Each row below holds a small network's activations on one input, seen along a few directions.
Each table varies a few parts of the input and shows all the possible inputs, shuffled.
Descriptions start from the smaller parts, as in this example, which fits no table here: one of 8 places around a ring, together with either a single point or one of 9 places around a ring or (one of 3 separate values, together with one of 6 places along a line).
Shared parts are said once, and a part with two or three values counts as separate values.

Other details of the inputs shift rows strongly along three fixed directions, in all tables alike. That doesn't count.

A family of inputs:
R1: [  1  24  -5   1   5  40  26  -8 -11 -20  -6]
R2: [ 13  -3 -25 -17  31  -3   6  40  12 -17  -4]
R3: [-20   5  12  -5 -13  18   7 -28 -11   3   6]
R4: [ 21   2   6  28  -9   1  -6  -3 -21  16   3]
R5: [ 14 -12   0  15  10 -33 -16  25   2  20   1]
R6: [  5   0  18  15 -23   1  -6 -20 -11  10  -4]
R7: [ 13   8  -2  29   7  13   9   7 -29  16  13]
R8: [ -5  -9   6  -1 -22 -12  -8 -10  10   2  -5]
R9: [  6 -24  12   7   3 -38 -27  19  -8  28   1]
R10: [-10   2  18   8 -31   5   2 -28   2  -8  -2]
R11: [ 19   5 -14  16  21   9  11  25 -12  -8  13]
R12: [  6  -6  14  29  -2 -10 -10  -6 -18  18  15]
R13: [  6  -6 -29 -30  28 -25 -10  33  26  -1 -13]
R14: [-22  -8  16 -10 -20   2  -1 -19  11  -8  -2]
R15: [  1  -4  -1 -10   2 -11  -7  12   6   3 -14]
R16: [ -9  -3  24  15 -18   0  -2 -15 -13  15   1]
R17: [-13  10  -9 -31   0  13   8  -4  13 -11 -15]
R18: [ -1 -12  11   8  -8 -14 -13   0  -4   3  10]
R19: [-25  -7  16 -17 -17   8   0 -24   9 -16  -1]
R20: [-35 -10  14 -44  -7  -4  -7 -15  18  -7 -14]
R21: [-12 -10  20   4 -11 -23 -15  -7   7  12   1]
R22: [  5  14 -15  -1  30  21  19  15  -3 -16   5]
R23: [ 35  -1 -19  20  15   0   2  22 -12  -3   7]
R24: [  8   6 -11  -5  22   5   8  26  -4  -2  -5]
R25: [ -1   5   3  16  -6  23  11 -14 -16  -8  17]
R26: [  8  -9 -12  -9  21 -27 -12  31  15   9  -5]
R27: [  9  -8 -13 -19  27 -20  -6  41  10   3 -13]
R28: [  1  17  -3  13 -12  36  24 -20  -9 -18   4]
R29: [ 14  -9   6  30  -5  -9  -6   9 -13  13  13]
R30: [ -2  12  -7   5   3  32  22  -4  -7 -17  10]
R31: [  6 -19  -1   9  -6 -29 -18  15   2  21   9]
R32: [ -3  11 -13 -10  28  22  15   5  -3 -18   7]
R33: [  2   3   0  15 -23   8   5 -17  -5   2   5]
R34: [-37  -2   8 -42  -2   5   0 -23  24 -18  -8]
R35: [ -3  16 -26 -18  33  29  20   6  -2 -20  10]
R36: [ 14   0   8  35 -12  -2   1   2 -16   7  13]
R37: [ -3 -18 -25 -41  27 -21 -12  33  22  -9  -2]
R38: [ 20   0  -3  35   0   2   4  12 -17   7  13]
R39: [ 17  11 -21  13  27   6  11  24  -7   1   8]
R40: [-26  -7  18 -28  -9 -11  -6  -7  15  -2 -14]
R41: [ -5 -12  23  21 -21 -27 -18 -11   1  24   1]
R42: [  8  -9 -19 -21  26 -26 -12  33  22  -2 -15]
R43: [ -8   3  13  10 -28  13   7 -27  -1  -8  -2]
R44: [ -8  -6  15  -2 -22 -16 -14  -9   5  14 -13]
R45: [  2  21  -1  13  -7  33  19 -15 -17  -4   0]
R46: [ -4 -14   1 -18  10 -38 -19  22  23   6 -10]
R47: [ -6   8  -8  -9  20  14  12   6   5 -12   1]
R48: [-22  12 -12 -33  -2  31  23 -13  17 -30  -5]
R49: [  6  -5  16   7 -18 -16 -15  -8  -4  12  -6]
R50: [-20 -16  -1 -34   0 -14 -12   1  21 -10  -4]
R51: [-2 14 -8  5  5 15 13 -6 -2 -1  6]
R52: [ 11  -5 -12  -4   8  -6   1  18   8 -10  -6]
R53: [19  3 -8 18 13 -7 -1 16 -5  5  0]
R54: [  0  23  -6  -9   0  41  22 -18  -6 -20  -5]
R55: [-20  -6  13 -10 -15   8   0 -20   4 -12   3]
R56: [ 35   5 -19  26  10   9   7  14 -16  -1  12]
R57: [ -2  -8  -2 -19  -8  -3  -3  -7  17 -15 -10]
R58: [19  2 -4 15 -3  3  2  0 -7 -7  6]
R59: [-24   0  20   1 -21   2  -1 -32   5   5   2]
R60: [-22  19  -7 -33   7  35  26  -9   8 -25 -13]
R61: [ 11   2 -27 -12  25   5  10  31   7 -14   1]
R62: [ -2   2   6   7   4   7   5   3 -12   6   1]
R63: [  9 -15 -13 -24  18 -34 -21  24  24   1 -14]
R64: [24  4 -8 18 12 -8 -4 11 -7  3  4]
R65: [ 32  13 -11  33  14  14   9   5 -20   1  11]
R66: [-12  -7  25   1 -21 -20 -13  -7   2  14  -8]
R67: [ 27  15 -11  26   6  21   9   2 -26   6   8]
R68: [ 21  15 -11  24  16   8  10  12 -12  -3   6]
R69: [ -9 -10  -2 -29  -3 -22 -17  -6  27  -2 -15]
R70: [ -5  -4  19  17 -16  -6  -6  -9 -13  22   4]
R71: [ -1 -14   8   5 -16 -21 -12   4   8  10   0]
R72: [ -2  -6  10  -2 -16 -15 -14 -18  11   8  -6]
R73: [ -8  23  -1   6  -6  37  25 -18 -15  -4   4]
R74: [ 16  -4   3  29  -6 -20 -13   4  -6  22   4]
R75: [-1 10 -9  6 11 13 10 -1 -5  2 11]
R76: [-25  -3  22  -6 -21   5  -3 -31  -7   7   0]
R77: [-12 -10  22  13 -20 -19 -15 -16   3  21   4]
R78: [  3   3   4  11 -23  13   4 -27  -4  -5   4]
R79: [-10 -15  26  13 -17 -28 -24 -15  -3  19   8]
R80: [-38  -8  16 -45  -7   0  -4 -19  18 -12 -16]
R81: [  4   7   5   7 -19   8  -2 -20  -9  10   0]
R82: [ 8  2 -5 12  1 -8 -4  1  0  8 -1]
R83: [ 24   7 -38 -13  27  15  13  24   3 -19   3]
R84: [ -5 -14 -11 -24  24 -24 -15  20  15   3  -1]
R85: [-28  14  -6 -40   6  31  22 -13  11 -20  -9]
R86: [  9   3  15  27 -16  -6  -6  -4 -17  15  -1]
R87: [-18  10  -8 -36  -4  15   7 -25  23 -21 -12]
R88: [ 12   1  -3  29  -2   8   6   3 -18   7  17]
R89: [ 2  6  2  6  0  6  6  5 -8  7 -1]
R90: [ -4 -18   8 -13   8 -32 -21  18   2  14  -4]
Each input here is: one of 3 separate values, together with one of 5 places along a line, together with one of 6 places along a line.
The inputs of R28 and R43 match in every part but the place on the line of 6. If R72 is changed in the same way as R28 into R43, which row does it become?
Answer: R63
The inputs of R14 and R88 match in every part but the place on the line of 6. If R62 is changed in the same way as R14 into R88, which row does it become?
Answer: R7
Which other rows does R9 become when the choice among 3 separate values takes its other values? List them by row number.
Answer: R12, R19
A walk changes only the place on the line of 6. It starts at R37 and steps to R50. List the rest of the walk in order.
Answer: R25, R55, R19, R18

A family of inputs:
R91: [-12  -3 -11 -47   4   6   4   3  35 -42 -17]
R92: [ -2  -7 -15 -14  13 -16  -7   4  15  -2   2]
R93: [ -7  16 -20 -26  15  36  26  -7  16 -38  -1]
R94: [-25   7   2 -38  -3   4   4 -12  28 -12 -22]
R95: [ 15   2 -12   3  27 -19 -11  23  -1  18  -2]
R96: [-21 -18  27 -10 -27 -15 -10 -11   6   0  -8]
R97: [  6 -10  22  33 -19 -38 -30  -8  -9  46   2]
R98: [  6   4   0   2 -41  29   1 -37 -26  13   1]
R99: [ 31  20 -18  17  23  21  21  24 -16 -13  -3]
R100: [ 13   8   4  42  -6  13   4 -25 -24  14  25]
R101: [ 34   6 -16  34  28  16  15  40 -34   1  18]
R102: [-25  -2   7 -26   2   7   4  -3   9  -9  -3]
R103: [ -6  -7  17   2 -19 -18 -13 -12   8  13 -16]
R104: [-14  -8  -1 -20  -7 -12  -7 -13  22  -5  -2]
R105: [  3 -12 -27 -34  51 -27 -11  55  12   2  -2]
R106: [-15  12  11   5  -5  35  22 -19 -15 -11   9]
R107: [ 13  -7   6  23  -3 -33 -19   9  -6  34   0]
R108: [ 19 -19   0  23 -12 -36 -24  13   1  16   6]
R109: [  7   3  13  41 -12  17  11  -6 -33   9  17]
R110: [ 38   9 -24  42  20  12  10  20 -22   6  25]
R111: [  8  30 -16  -7  15  41  32   5  -3 -31  -8]
R112: [-29 -12  25 -14 -11 -13 -15 -20   3  12   1]
R113: [-15  11  10   7  -6  35  21 -18 -16 -14   7]
R114: [-16  -5   8 -19 -24   1  -2 -20  22 -21  -8]
R115: [  9 -12  10   9 -11 -37 -22  13   6  21 -12]
R116: [ -4  13   0  13 -14  33  18 -31  -5 -21   7]
R117: [  4 -14 -28 -34  50 -26 -11  58  14   0  -3]
R118: [-16  -5  26  -5 -28 -14 -12 -25  13  12 -14]
What is each input in this table made of?
Answer: either a single point or (one of 3 separate values, together with one of 9 places along a line)
Which other rows does R96 become when the choice among 3 separate values takes its other values? List them by row number.
Answer: R91, R99
Which other rows does R99 become when the place on the line of 9 takes its other values? List them by row number.
Answer: R94, R95, R97, R103, R107, R111, R115, R118

A family of inputs:
R119: [-13  10  10  -6 -15  -3  -2 -33   4  12 -16]
R120: [ 35  21 -30  14  30   9  13  26 -10   1   1]
R121: [-13  10  -4  -7  16  32  25   0  -9 -19  16]
R122: [-29   6  12 -30   4  -1  -2 -19   3  14 -21]
R123: [ 13   0  -7  26  18  -7  -9   6 -21  26  23]
R124: [ -6  -6   9 -10 -11 -17  -5   8  14  -2 -18]
R125: [-18   0  26  10 -23  -3  -7 -20  -9  23  -8]
R126: [ -9  10  -5 -16  21   5   5  12  -5   9 -11]
R127: [-16   1  34   5 -18  13   4 -12 -14   4  -9]
R128: [ 13  13 -16  25   5  42  33  -7 -12 -30  18]
R129: [  5   0 -11 -45 -46  41  -1 -22 -13  -1 -22]
R130: [-10  -5  29  14 -16  -3   1  -1 -14  20  -6]
R131: [-20   5  -2 -16   1  22  16 -14   7 -26   7]
R132: [ 31  -6 -17  27  11   3   4  18 -11 -17  14]
R133: [  9 -12  16  21  -2 -20 -10  25 -12  27  -4]
R134: [ -8   4   3 -15   5  10  11  13   7 -10 -16]
R135: [  6 -25  16  23  -7 -31 -19  15  -7  22  16]
R136: [ 26  18   3  41 -22  12   7 -19 -15   8   6]
R137: [-14 -10  19  15 -26  -3   0 -22  -2  -4  11]
R138: [  6 -18   1  -4  23 -13  -5  32  -5  -2  10]
R139: [  3  -2  -1  21 -16   4  -5 -24  -1   3  15]
R140: [ -4   5 -14 -17   1  21   8 -26  21 -17   6]
R141: [-20  -1   5 -18  12  15  15   6  -1 -15   8]
R142: [-12  -4   7   4 -17  16  13 -22   5 -20   7]
R143: [ -7 -13  19  13 -24   0  -3 -22  -2 -12   7]
R144: [ -3  -4  16  21 -17  13   7 -19 -14 -14  13]
R145: [-30   2   8 -38   6   1   3   1  12   0 -21]
R146: [ -5 -12   4 -30  18 -13  -8  36  12  -4 -23]
R147: [-14  -6  10 -19  -3 -12  -8   8  14   4 -19]
R148: [ 25   4 -14   4  19   0   5  36  -3 -14 -11]
R149: [ 27   9 -10  17  29  15  10  40 -21  -5  -2]
R150: [ 12  -8 -11 -17   4 -31 -14  26  25  -1 -19]
R151: [-19  -3  17 -15 -11 -17 -16 -23   8  24 -20]
R152: [  7 -23 -12 -15 -53  13  -7 -28 -32  11   7]
R153: [  3   6   5  15   4  28  17  -6 -19 -23  16]
R154: [ 13   0 -12 -13   4 -19  -9  16  20   1 -15]
R155: [-13  -7   3  -8  13 -20 -16   3  -5  24  11]
R156: [  8  -6   1  24   6 -16 -14   6 -15  25  22]
R157: [ 20  -8 -12  31   5  -4   0  11 -13   3  21]
R158: [  5  16  -2  -1 -17  13  13 -14  10 -17 -10]
R159: [ -1 -16   7  18 -24 -12  -9 -16   5   2  10]
R160: [ -7  -4  14  17 -11   5   2 -12 -12   5  18]
R161: [ -8  -7  -9 -33  19 -21 -13  27  21   3 -24]
R162: [-19  -3   8 -21   1 -17 -13   1   8  17 -18]
R163: [  6   0   3   3   1 -24 -18   7   2  23 -10]
R164: [ -4 -14 -22 -34  23 -22 -16  10  29  -3  -4]
R165: [  4  13 -14 -18  26   1   1   5   5   5 -16]
R166: [-19  11   9 -13   3  23  18  -1  -5  -3 -10]
R167: [-29   8  14 -27 -13   5  -1 -25  12   1 -20]
R168: [  2   0  -6  -7  23  18  14  17  -8 -25  10]
R169: [-14   2   1 -33  -6   1   8   2  27 -24 -25]
R170: [-23 -11   8 -16 -15 -13 -11 -18  18  -4   3]
R171: [ 45  13 -17  35  17   9  10  34 -22  -9   1]
R172: [ 23  11  12  38  -3  13   6   9 -30   3   2]
R173: [-15   8   7 -13 -13   6   8 -12  10 -11 -16]
R174: [  2  -7  -7   4  11 -11  -7  11   1   4  13]
R175: [  7  -2   2   7  -5 -25 -13   8   2  17 -10]
R176: [  8  -7 -10  11   9 -16 -14   7  -2  10  15]
R177: [ 15  -4 -27   2  25  -5   1  23   4  -7  13]
R178: [-18   3 -10 -24  -5  18   9 -21  24 -29   0]
R179: [-25 -12  12 -23  -9  -1   1  -9  19 -18  -1]
R180: [  9 -20  22  28   0 -23 -15  18 -24  22  21]
R181: [-22  -6  24   9 -21  -9 -13 -26  -9  21  16]
R182: [-24  -1   9 -22   4  21  18  -6   6 -22   7]
R183: [-16   1   8   1   4   6   3  -3 -12   6  16]
R184: [  7 -13 -20 -13   6 -16 -10  11  26 -11   3]
R185: [ 30   5  -5  29  -5 -17 -14   6  -6  23   0]
R186: [ -8  -7  11  12 -11 -16 -19 -23  -4  24  14]
R187: [ 37  19 -27   9  29   7   8  14  -4   6  -3]
R188: [-13   0   6   2   3   6   2  -4  -9   4  16]
R189: [ -9  -4  13  21 -20  -7 -14 -36  -6  20  15]
R190: [ 19  22 -31  -6  29  21  20  22   1 -18  -8]
R191: [  9  14   5  26 -17  13  11 -11 -12   1  -1]
R192: [  3  32 -16  -2  19  46  36   5 -10 -27  -5]
R193: [ -1 -13   9  18   3 -29 -25   1 -14  38  18]
R194: [ 22  -3 -17  14  15  12   9  16  -7 -23  11]
R195: [  5  13  -4  26  17  15   8   5 -33  14  28]
R196: [-16  -3  -2 -13  -9   2  -5 -22  16  -9   5]
R197: [ 14 -16   4  -1  -3 -52 -33   5  14  37 -16]
R198: [ -8  13  14   9 -18  10   4 -21  -5   6  -7]
R199: [ 14  -9  -6 -18   0 -29 -16  25  23 -14 -23]
R200: [  5 -16   6  25 -28 -13 -11 -19   4   4  12]
R201: [ 11  11 -20   9   2  27  14 -17   4 -17  15]
R202: [ 20   9 -26  -5  29 -12  -3  30   3   5 -10]
R203: [ 25 -13 -16  25   4 -11  -1  18   0  -7  12]
R204: [  9  -4  -9 -18  -3 -19  -4  18  26 -13 -21]
R205: [ -5 -26  -2  -9   0 -38 -21  15  17   5   3]
R206: [ -9   0   7   4   8   8  10   4 -15   3  20]
R207: [  1  -6  -8 -26  16 -18  -4  35  19  -7 -21]
R208: [-15  32  -9 -19  23  45  30 -17 -11 -10 -11]
R209: [ 10  22  -7 -10  -3  19  13 -26  12  -8 -11]
R210: [  3  -2 -11 -31  20 -11  -1  34  17 -21 -24]
R211: [-10 -14  -3 -13  11 -19 -15  13  11   6   6]
R212: [ 11  13  -5  34   5  21   8 -11 -24   6  28]
R213: [ -4  12  -2 -30 -14   0   2 -22  29 -13 -19]
R214: [ -7   0   3   6 -16   7  -5 -37   8   2   9]
R215: [ -6   0  30  30 -27  -1  -1 -15 -20  28   2]
R216: [ -3  16   5  -1 -18  26  20 -18   5 -24 -13]
The inputs of R144 and R210 match in every part but one. If R200 is changed in the same way as R144 into R210, which row does it become?
Answer: R158
The inputs of R185 and R139 match in every part but one. If R163 is changed in the same way as R185 into R139, which row does it become?
Answer: R212
The inputs of R170 and R175 match in every part but one. If R186 is changed in the same way as R170 into R175, which row does it become?
Answer: R165
What is each input in this table made of?
Answer: one of 2 separate values, together with either a single point or (one of 6 places along a line, together with one of 8 places along a line)
Which other rows does R143 become when the place on the line of 8 takes its other values? List them by row number.
Answer: R132, R138, R144, R153, R168, R180, R194
Which other rows does R187 become when the place on the line of 6 takes its other values? List them by row number.
Answer: R150, R154, R171, R185, R216
Which other rows does R162 become when the choice among 2 separate values takes its other values? List them by row number.
Answer: R181
Which other rows does R129 become when the choice among 2 separate values takes its other values? List them by row number.
Answer: R152
